Each row has a name. After each piece below comes the name of the row it's from, unless a question asks for something else. Each question is about the rows just above it. Places in a row count from 1.

X: [103 131 131 107 122]
M: [107 122 103 132 131]
E: [157  89  81  95 167]
Which row holds these entries in another order? [122 107 131 131 103]	X
What are the next 2 entries after [131 131]?	[107 122]
X in full:	[103 131 131 107 122]
[107 122 131 103 131] is which row reordered?	X

V: [129 126 131 116]
G: [144 125 124 140]
A: [144 140 125 125]
J: [136 112 127 116]
H: [121 131 144 133]
C: [166 104 140 141]
K: [147 106 135 123]
F: [127 128 131 150]
Where does [144 140 125] start? Give its row and place.	A, 1
[121 131 144 133] is in which row?	H
Which row holds these entries in another order? [140 124 125 144]	G
[124 125 140 144] is which row reordered?	G

P: [129 147 117 141 108]
D: [114 130 144 101 123]
B: [147 141 117 129 123]
T: [142 117 147 129 108]
U: [129 147 117 141 115]
[129 147 117 141 108] is in which row?	P
Put [117 141 108 129 147] back in order: which row is it?	P

Q: [ 90 145 112 124 150 143 138 130]
Y: [148 134 111 101 139 156 140 145]
N: [ 90 145 112 150 124 143 138 130]
Give the next 2 entries after [124 150].	[143 138]
Give the next 2 entries after [150 124].	[143 138]

dafar: [156 126 158 156 134 122  96 159 159 138  98]
pozum: [137 105 135 129 118 123 127 136 135 114 126]
Sogag: [104 144 106 110 132 131 147 104 106 130 145]
miz: [141 116 143 145 141  88 109 139 137 132  98]
dek: [125 129 125 126 135 112 134 121 121 131 128]
rugot: [123 135 122 127 133 121 127 119 119 134 125]
Bula: [126 145 126 133 138 125 126 124 124 143 125]
selit: [120 141 121 124 134 126 133 118 120 136 131]
Fiz: [137 103 136 127 119 117 127 136 134 114 125]
Pubu: [139 108 136 124 103 148 117 142 141 110 128]
Where does [112 134 121] start? Give its row and place.	dek, 6
What are the next 2 entries after [103 148]?	[117 142]
Bula in full:	[126 145 126 133 138 125 126 124 124 143 125]

Gif: [151 154 137 118 139 107 114 145 170 108 120 113 142 117 137 101]
gev: [122 126 139  93 125 103 117 102 116 124 138 137 117 100 137 132]
lol: [121 121 139 163 137 136 132 154 162 134 131 134 132 169  96 131]
zib: [119 131 139 160 108 127 118 148 131 124 136 154 118 178 128 108]
Nafes: [131 138 139  98 127 104 134 106 109 112 121 153 134 100 154 152]
Tapev: [151 142 139 118 144 117 137 113 108 114 107 120 137 101 170 154]
lol in full:	[121 121 139 163 137 136 132 154 162 134 131 134 132 169  96 131]
Which row holds these entries in another order? [101 170 154 151 142 139 118 144 117 137 113 108 114 107 120 137]	Tapev

W: [136 144 136 136 146  86 143]
S: [110 144 127 123 113 133 152]
Z: [173 121 120 121 111 165 112]
R: [148 134 122 120 105 159 134]
L: [136 146  87 136 143 144 136]
What are the next 2 entries after [120 121 111]?	[165 112]
[144 127] begins in row and place	S, 2
The next 2 entries after [136 143]:	[144 136]
Which row holds these entries in another order? [143  86 146 136 136 144 136]	W

Ged: [128 125  89 166  99 162 135 110 167 111 131 129 135 129 128 129 115 139
 116 125 129 126]
gadi: [129 127 132 137 121 116 138 136 133 132 101 150 139 133 136 133 117 123
 131 123 110 124]
radu: [117 138 133 150 139 123 110 131 132 101 136 133 121 132 116 124 129 133
 136 123 127 136]
rop: [127 139 111 158 116 172 168  90 131 166  99 125 128 141 122 101 161 120
 147 104 166 117]
ked: [137 136 127 150 101 129 132 121 110 117 124 136 139 133 133 133 123 132
 131 124 116 138]
ked in full:	[137 136 127 150 101 129 132 121 110 117 124 136 139 133 133 133 123 132
 131 124 116 138]
Which row holds these entries in another order? [133 133 133 123 132 131 124 116 138 137 136 127 150 101 129 132 121 110
 117 124 136 139]	ked
The next 2 entries after [139 111 158 116 172 168  90 131 166]:	[ 99 125]
The next 2 entries after [117 138 133 150 139 123 110 131 132 101 136]:	[133 121]
[117 123 131 123 110 124 129 127 132 137 121 116 138 136 133 132 101 150
 139 133 136 133] is which row reordered?	gadi
Give the next 2 entries after [116 124 129 133 136].	[123 127]

baraz: [115 167 168 141  87  99  79  89]
letiv: [133 130 134 140 126 129 122 128]
foluk: [133 134 123 140 126 130 128 129]
duduz: [105 145 150 115  93 104 100  98]
rog: [100 142 142  98  96  94 103  96]
tam: [125 168 172 143  97  97  84  99]
Which row holds these entries in another order? [122 126 128 129 130 133 134 140]	letiv
[ 84  97  97  99 125 143 168 172] is which row reordered?	tam

tora: [141 140 144 141 142 126 135 147 142 125 136 106 129 148 104 136 151 139
 126 146 131 139 144  98 134 151 111 106 143 107 132 146 136]
sinel: [133 149 177 116 117 148  97 148 108 156 106 142 115 141 121 140 118 104
 157 112 107 127 106 131 117 110 142 133 104 141 171 120 113]
zenu: [125 112 112 121 139 111 119 120 134 109 125 127 126 141 118 121 140 118
 113 148 120 133 138 120 125 147 128 131 142 130 106 137 132]
tabi: [106 143 106 137 139 118 127 132 135 117 123 126 127 142  91 125 146 132
 119 140 118 130 141 102 133 147 123 126 134 125 135 141 137]
[135 147 142 125 136 106 129] begins in row and place	tora, 7
Row and place where [141 118 121 140] starts:	zenu, 14
Row and place where [106 143 107] starts:	tora, 28

tebu: [126 133 134 120 142 140 150 156 127 155 115 146 138 125 142 142 110 134
 122 119 144 140 140 133 124 135 127 128 130 128 128 131 129 128 130 127
 129 127 131 129 128]
Teki: [128 142 135 128 120 121 126 135 128 119 125 133 130 129 128 136 120 132
 135 123 135 123 129 123 130 130 123 122 124 124 131 119 137 130 140 130
 139 132 125 129 125]
Tefe: [126 133 134 120 142 140 150 156 127 155 115 146 138 125 142 142 110 134
 122 119 144 140 140 133 124 135 151 123 141 151 123 130 138 139 144 133
 128 150 116 133 144]
dibub: [126 167 149 125  96 108 119 161 123 101 126 130 139 128 123 154 102 133
 152 113 134 102 130 107 139 141 104 108 116 120 142 104 152 131 172 131
 172 139 104 128 119]
buz: [127 131 127 128 128 127 131 130 128 121 129 127 123 127 125 123 127 129
 127 132 128 128 131 127 126 124 127 126 132 127 127 130 127 128 131 128
 126 127 130 131 128]
vefen: [130 129 125 126 126 130 125 128 127 128 126 127 127 126 127 125 127 126
 128 129 131 123 127 127 129 127 124 128 124 128 130 130 130 128 125 126
 123 126 127 125 130]
sule: [126 167 149 125  96 108 119 161 123 101 126 130 139 128 123 154 102 133
 152 113 134 102 117 107 139 141 104 108 116 120 142 104 152 131 172 131
 172 139 104 128 119]
sule in full:	[126 167 149 125  96 108 119 161 123 101 126 130 139 128 123 154 102 133
 152 113 134 102 117 107 139 141 104 108 116 120 142 104 152 131 172 131
 172 139 104 128 119]
[129 127 124 128] begins in row and place	vefen, 25
Teki in full:	[128 142 135 128 120 121 126 135 128 119 125 133 130 129 128 136 120 132
 135 123 135 123 129 123 130 130 123 122 124 124 131 119 137 130 140 130
 139 132 125 129 125]

